[[ 0.70  1.94 -0.51  5.45 -6.18  3.53 -1.81 -0.82  3.89 -0.68 -3.47 -0.08
  -5.91 -0.08  6.11]
 [ 3.53 -0.13  0.18 -5.21 -2.24  2.34 -0.17  4.50 -0.65 -6.18  0.13 -0.44
  -3.65 -1.39  4.88]
 [ 5.47  1.94 -2.18 -0.91  5.30  3.32  0.35  6.54  4.66 -2.61 -2.27  2.78
  -3.77  0.75 -1.52]
 [ 3.98  4.02 -4.24  1.86 -4.35  4.35 -4.38 -5.47  0.18 -1.62  6.60 -0.17
  -5.08 -5.07 -5.65]
 [ 0.85 -3.35 -4.99 -5.15 -6.04 -0.08  0.59  4.41 -4.07  5.32  5.80 -6.30
   5.15 -2.07  1.68]
 [-1.20 -6.28  1.18 -6.43  2.63  3.86 -1.03  2.29  5.48  1.22 -6.33 -0.18
  -2.33 -6.62 -4.34]
 [-4.96 -6.02 -5.63  3.91 -2.46 -6.21  0.60 -3.76 -3.51  4.57  1.10 -3.10
  -6.13 -1.10 -6.33]
 [-4.76  2.75  5.44  0.82 -0.85  5.60  2.06  4.14  6.40 -0.35 -5.75  5.24
   5.48 -5.89 -2.97]
 [ 5.03 -2.27 -6.70  3.29 -5.11  5.43  2.06  4.35 -4.77  0.03 -5.05  6.44
   0.42  2.03 -0.42]]
0.70

[[ 0.90 -1.49  3.99 -2.36  1.13 -1.40  2.30  3.28  1.37 -2.12  1.76  0.01
   4.33]
 [-0.03 -0.16  2.67 -3.21  2.68 -2.61 -1.76  3.17  1.80 -1.79  3.98 -5.08
   2.69]
 [ 0.10 -1.93  1.00 -2.76  1.65 -1.38  1.15  3.94  0.52 -1.11  2.41 -3.29
   1.55]
 [ 0.90  0.39  3.99 -2.91  2.33 -3.32 -0.47  2.52  2.04 -1.81  3.10 -4.08
   3.92]
 [-0.52 -0.04  1.34 -2.60  1.32 -1.48  1.64  2.08 -0.03  1.01  2.60 -4.44
  -2.65]
 [-1.09  0.92  3.19 -2.36  1.87 -0.45  0.49  2.08 -0.54  1.01  2.01 -5.08
  -3.38]]
0.90

[[-2.26  2.98  2.33 -2.48 -0.02  0.94  3.58 -2.58  1.11 -2.47  0.67  0.11
   2.04]
 [ 2.26  4.23 -0.84  2.88  0.21  0.79 -2.98  2.16 -4.46  3.42 -0.38 -1.94
  -2.30]
 [-0.18  6.63 -1.56 -0.18  2.31 -0.65  0.48 -5.89  0.38  4.41 -2.40  0.74
  -0.78]
 [-0.02  2.70  0.21  1.58 -1.76 -0.91 -4.35  2.18 -0.49 -3.06 -0.61  1.44
   0.10]
 [ 0.50  3.37 -4.53 -1.01 -4.28  6.14  0.01  2.04  5.60 -3.36  2.58 -1.10
  -4.53]
 [-1.82 -2.59  3.24  1.47  2.28  1.07  2.75  4.07 -0.96  2.30  1.57  2.36
   1.99]
 [-0.02  6.18  4.84  1.30 -1.73 -1.48  1.59  2.20 -1.17 -5.74  1.81 -2.64
   3.17]
 [ 0.00  6.61  0.66 -2.33 -0.94 -1.80 -1.85 -6.28  1.60  0.12 -1.08  0.02
   1.46]
 [-0.71 -3.40 -0.61 -4.94  1.15  1.91  4.34 -4.11  0.48  2.84 -1.50 -1.09
  -0.57]
 [ 0.55 -2.28  2.78  0.95 -0.57 -4.87 -2.76 -1.24 -3.65 -4.84 -1.10  0.44
   3.61]
 [-1.29  4.51  0.68  0.86  2.61  2.81  3.48  1.49 -3.03  4.99 -0.72 -0.93
  -0.95]
 [ 0.56  2.56 -3.56  0.40 -0.26 -1.74 -6.60 -4.58  1.53 -0.03 -2.64  2.21
  -0.78]]
-2.26

[[ 2.30 -4.96 -1.43  2.60  0.53  2.17  0.58  3.35 -0.88  2.61  1.06]
 [ 1.03 -0.18 -0.35  1.48  1.97  1.09  0.92  0.47  0.62 -0.90 -0.60]
 [-0.68  1.60  0.45 -0.84 -0.15 -0.71 -0.16 -1.03  0.31 -0.84 -0.31]
 [ 0.46 -1.16 -0.29  0.52  0.09  0.46  0.12  0.68 -0.20  0.56  0.22]
 [ 0.75 -0.18 -0.30  1.19  1.58  0.89  0.76  0.42  0.41 -0.70 -0.51]
 [-1.32  0.32  0.48 -2.06 -2.58 -1.41 -1.21 -0.68 -0.68  1.12  0.77]
 [ 0.00 -0.04 -0.12 -0.04 -0.23 -0.03  0.01  0.11  0.06  0.07 -0.23]]
2.30

[[ 0.65 -3.41  1.29  2.81 -1.41 -0.56  1.03 -2.74  4.92 -0.55  2.22 -1.85
   1.98  0.05  2.27  1.16]
 [ 2.16 -2.87  0.35  2.18 -1.29  2.11 -3.46 -3.75 -0.17  0.25  4.79  0.26
   0.42  0.01  1.65 -2.43]
 [ 1.50 -3.03  1.33  3.03 -1.52  1.86 -2.11 -3.27  1.95  0.02  3.87 -0.41
   0.98 -0.56  2.24 -1.39]
 [-0.34 -2.44  0.63  1.97 -0.79 -2.54  2.41 -1.11  4.31 -0.88 -1.23 -2.82
   1.55  1.15  0.19  4.34]
 [ 1.96 -3.51  2.02  3.11 -1.51  0.68 -0.60 -3.08  5.16 -0.22  3.64 -1.09
   1.22 -0.36  3.08 -0.11]
 [ 0.44  0.17  1.21 -4.00 -0.55 -2.55  0.39  0.76 -2.06 -1.57 -2.65 -1.92
   0.15 -1.26 -3.66  2.84]
 [ 0.15 -2.82  1.01  2.70 -1.11 -1.94  2.41 -2.12  4.39 -0.74  0.53 -2.64
   2.33  0.55  1.52  2.58]
 [ 0.71  0.96  1.76 -5.12 -0.43 -1.51 -0.21  1.13 -2.97 -1.20 -1.59 -1.40
  -0.15 -2.91 -3.58  0.95]
 [-0.53 -1.46  0.38 -1.02 -0.58 -3.47  2.02 -0.14  0.81 -1.33 -2.82 -3.30
   0.95  0.85 -3.73  4.83]
 [-0.14 -0.60  0.58 -2.56 -0.72 -3.56  1.10  0.23 -1.10 -1.19 -3.39 -2.56
   0.62  0.08 -3.99  4.43]
 [-0.55 -2.09  0.43  0.46 -0.82 -3.45  2.36 -0.57  2.74 -1.41 -2.34 -3.38
   1.58  1.24 -1.77  4.79]]
0.65
---
Input:  3.47   5.37   5.55  -3.56   3.14   3.61
Output: 3.14
Input: -2.54   0.00  -1.83  -6.38
Output: -1.83
Input: 2.73  3.21  5.38  4.51  2.60  1.91  2.36
Output: 1.91
Input: -0.08  -2.71   0.09  -5.85  -0.22  -0.42  -1.10
Output: -0.42
Input: -0.26  -0.57  -0.07  -0.15  -0.81  -5.48  -4.99
Output: -5.48
Input: -3.69  -6.59  -0.35  -1.90  -3.28
Output: -1.90
Input: 4.02  5.98  1.56  0.15  2.39
Output: 0.15
Input: -4.72  -2.08   0.19  -0.06  -3.42  -5.29  -1.97
Output: -5.29
Input:  1.57   6.58   0.03  -2.07  -4.95
Output: -2.07
